A small network was trained on made-up records. Each row is its average activation on records with the value named, seen along a few directions.
Related values have similar rows: they may be neighbours, one step apart, or belong to one group.
In the rows, zero is written as 500.
Random noise pushes rows far along 11 fixed directions. That doesn't count. These rows show it; they differ only by the noise:
[650 421 231 403 488 594 556 460  26 276 454 671 227 686 556 534 650 426
 314 721 453 338 475 849 320]
[349 346 671 454 514 117 516 569 667 463 430 464 798 505 546 460 450 737
 684 180 435 522 657 395 676]
[470 492 612 647 298 136 408 622 677 334 569 551 732 269 560 475 527 576
 351 527 592 530 558 542 518]
[613 417 264 359 635 467 605 476 674 657 301 652 503 578 417 639 777 326
 495 657 276 467 667 557 517]
[412 507 571 528 542 472 455 472 683 572 523 282 503 430 538 458 411 537
 666 366 666 546 514 434 585]
[541 354 328 527 400 530 515 557 335 420 648  82 319 659 615 373 344 500
 466 519 537 627 540 551 380]
[481 572 528 570 579 641 406 435 517 607 492 498 540 432 401 494 340 562
 451 553 320 522 453 353 628]
[433 429 621 543 373 297 538 478 455 306 458 277 473 481 532 463 489 618
 526 557 594 478 591 612 482]
[725 419 298 768 449 637 250 491 508 580 647 486 411 366 452 537 448 358
 279 586 749 537 326 452 529]
[452 483 547 414 651 354 315 533 523 423 313 460 337 517 531 431 437 639
 671 473 468 472 494 631 815]
[502 193 522 366 456 296 653 733 316 292 495 532 377 706 455 515 440 535
 436 570 294 426 549 629 506]
[477 520 394 501 543 596 598 412 514 596 693 447 568 534 652 674 494 384
 466 305 810 410 612 547 378]
[537 505 359 408 598 324 369 776 913 610 530 725 515 362 570 481 596 320
 516 483 500 572 476 551 641]


Values of B:
b1: [571 529 539 423 572 556 619 508 577 540 305 551 264 604 435 654 719 350
 528 643 555 461 553 625 579]
b5: [509 734 720 548 491 581 466 464 485 466 450 500 295 466 505 649 407 466
 453 643 748 417 462 651 625]
b2: [648 395 556 784 335 409 253 559 727 559 517 244 671 304 302 430 472 509
 380 672 379 713 452 207 654]
b10: [454 641 786 580 314 224 472 514 772 368 458 545 459 266 505 660 631 432
 421 751 847 427 578 694 520]
b8: [509 614 434 402 407 439 589 459 598 461 408 517 648 447 508 383 759 446
 663 598 388 593 551 515 246]
b6: [553 533 373 528 607 675 298 434 238 451 548 712 357 476 577 426 463 522
 523 345 734 389 250 612 536]
b9: [703 465 237 583 452 667 428 500 544 605 489 645 389 436 354 521 752 260
 349 804 398 556 374 479 420]
b12: [577 315 817 679 507 548 636 558 490 554 447 598 470 565 172 782 307 510
 300 533 487 357 456 320 687]
b7: [456 730 504 398 708 540 362 535 949 775 430 642 474 411 537 629 605 332
 524 560 514 515 532 491 780]
b4: [502 253 647 476 287 399 710 603 451 340 532 510 389 468 324 328 629 424
 694 575 605 534 304 444 195]
b3: [614 469 430 522 409 488 556 510 476 426 456 656 600 416 403 488 710 428
 414 638 428 460 460 513 296]
b11: [625 676 302 637 430 673 352 342 365 531 428 532 457 417 526 389 585 484
 301 727 402 580 426 509 359]
A value of B combines one of 3 hidden first parts with one of 4 second parts; all combinations occur once.
Question: b9 and b7 share the first part; b9 and b4 share the second. Which value has the first part of b4 and the second part of b7?
Answer: b10
Question: b12 and b3 share the first part; b12 and b1 share the second. Which value has the first part of b1 and the second part of b3?
Answer: b2

Values of F:
f6: [697 149 337 652 598 482 292 249 483 626 242 516 408 538 302 504 744 515
 610 491 652 483 403 443 735]
f5: [514 403 542 580 506 525 520 693 748 593 515 121 223 503 417 318 315 434
 732 464 575 749 362 353 551]
f13: [252 541 779 437 524 356 702 453 651 449 546 607 628 394 446 664 430 506
 571 518 530 391 625 489 549]
f17: [601 391 354 433 527 551 659 575 498 549 561 301 453 670 470 625 377 398
 364 675 306 472 665 551 420]
f16: [549 668 350 694 406 545 365 233 483 625 494 376 891 409 438 458 494 621
 360 676  28 704 698 228 430]
f8: [624 463 518 533 354 168 290 543 579 374 347 762 548 407 530 451 665 538
 441 556 588 524 424 601 568]
f11: [524 534 496 503 499 454 479 408 361 454 273 636 439 551 443 370 564 633
 533 534 365 510 467 521 471]
f4: [366 490 784 427 542 349 393 584 364 327 542 448 656 502 538 438 207 760
 628 299 434 446 503 464 656]
f7: [380 405 787 487 509 424 659 758 755 565 533 310 547 530 357 554 323 485
 569 478 325 536 578 275 696]
f15: [476 594 477 428 663 545 408 429 505 517 385 676 652 461 514 572 623 533
 585 360 449 392 471 499 610]
f18: [677 482 100 431 649 577 513 504 700 698 487 650 606 520 572 641 745 289
 378 437 510 475 649 549 442]
f20: [430 503 398 423 575 530 418 423 244 434 577 551 529 574 638 349 587 619
 674 210 587 468 422 538 477]
f12: [581 611 191 457 481 452 446 510 443 345 402 471 404 479 776 203 769 477
 540 466 627 658 488 748 335]
f2: [592 378 290 335 420 396 556 893 460 309 629 738 167 516 525 435 483 275
 321 835 396 463 386 825 367]
f3: [402 524 732 521 517 716 570 602 433 532 675 459 283 504 457 624 166 468
 304 536 559 383 413 478 539]
f10: [459 371 406 670 249 323 505 452 419 386 630 129 686 496 663 323 416 683
 374 397 528 641 634 446 321]
f19: [649 418 275 428 420 581 622 482 405 559 522 586 528 667 524 432 720 406
 590 461 489 616 448 435 230]
f1: [465 583 315 397 531 511 357 634 405 605 658 671 615 587 745 360 425 538
 394 298 335 608 455 452 483]
f9: [409 366 703 454 409 422 556 501 307 394 495 210 474 681 514 479 397 678
 584 401 464 520 564 462 585]
f14: [651 548 332 531 634 592 308 637 671 742 479 689 590 506 410 465 443 439
 534 388 243 696 406 300 707]
A value of F combines one of 5 hidden first parts with one of 4 second parts; all combinations occur once.
Question: f1 and f13 share the first part; f1 and f9 share the second. Which value has the first part of f9 and the second part of f13?
Answer: f16
Question: f3 and f11 share the first part; f3 and f7 share the second. Which value has the first part of f7 and the second part of f11?
Answer: f14
Question: f6 and f8 share the first part; f6 and f20 share the second. Which value has the first part of f20 and the second part of f8?
Answer: f19

Values of N:
n12: [593 601 330 469 377 714 667 339 210 518 439 693 564 612 436 358 673 500
 396 643 192 575 432 419 125]
n5: [493 410 655 581 429 724 716 343 220 525 497 406 477 640 327 594 431 532
 437 497 437 437 499 342 354]
n6: [616 311 440 675 522 549 223 391 200 426 288 316 356 506 320 149 313 809
 568 540 200 663 299 329 707]
n10: [405 936 359 446 654 722 421  94 522 694 398 575 812 410 623 535 642 540
 591 445 365 517 679 448 486]
n11: [360 409 750 513 420 277 639 529 573 376 530 415 496 441 501 602 452 553
 532 459 757 315 563 644 496]
n7: [512 340 455 330 551 411 659 457 578 453 207 557 323 530 372 383 799 453
 739 611 469 431 462 612 375]
n8: [503 348 511 650 371 306 603 485 435 396 632 607 822 474 551 697 483 574
 242 359 611 390 675 493 390]
n3: [583 284 622 629 498 614 532 417 664 651 361 205 409 467 104 513 494 444
 648 740 352 583 422 203 585]
n1: [393 612 561 479 538 528 428 516 608 578 609 383 688 419 589 379 377 578
 684 296 495 607 458 320 481]
n2: [327 414 827 428 382 416 678 457 434 320 424 264 416 521 381 512 515 613
 661 624 503 380 543 536 448]
n4: [464 461 732 527 331 431 651 612 407 335 569 894 541 397 440 487 637 481
 446 462 684 388 269 525 328]
n9: [387 757 576 415 550 362 467 350 439 415 240 458 657 535 671 355 576 787
 692 359 344 580 649 562 615]
The values of N form 3 separate groups.
Question: List the group mates of n2, in the order listed.
Answer: n10, n3, n1
Question: List the group mates of n11, in the order listed.
Answer: n6, n7, n8
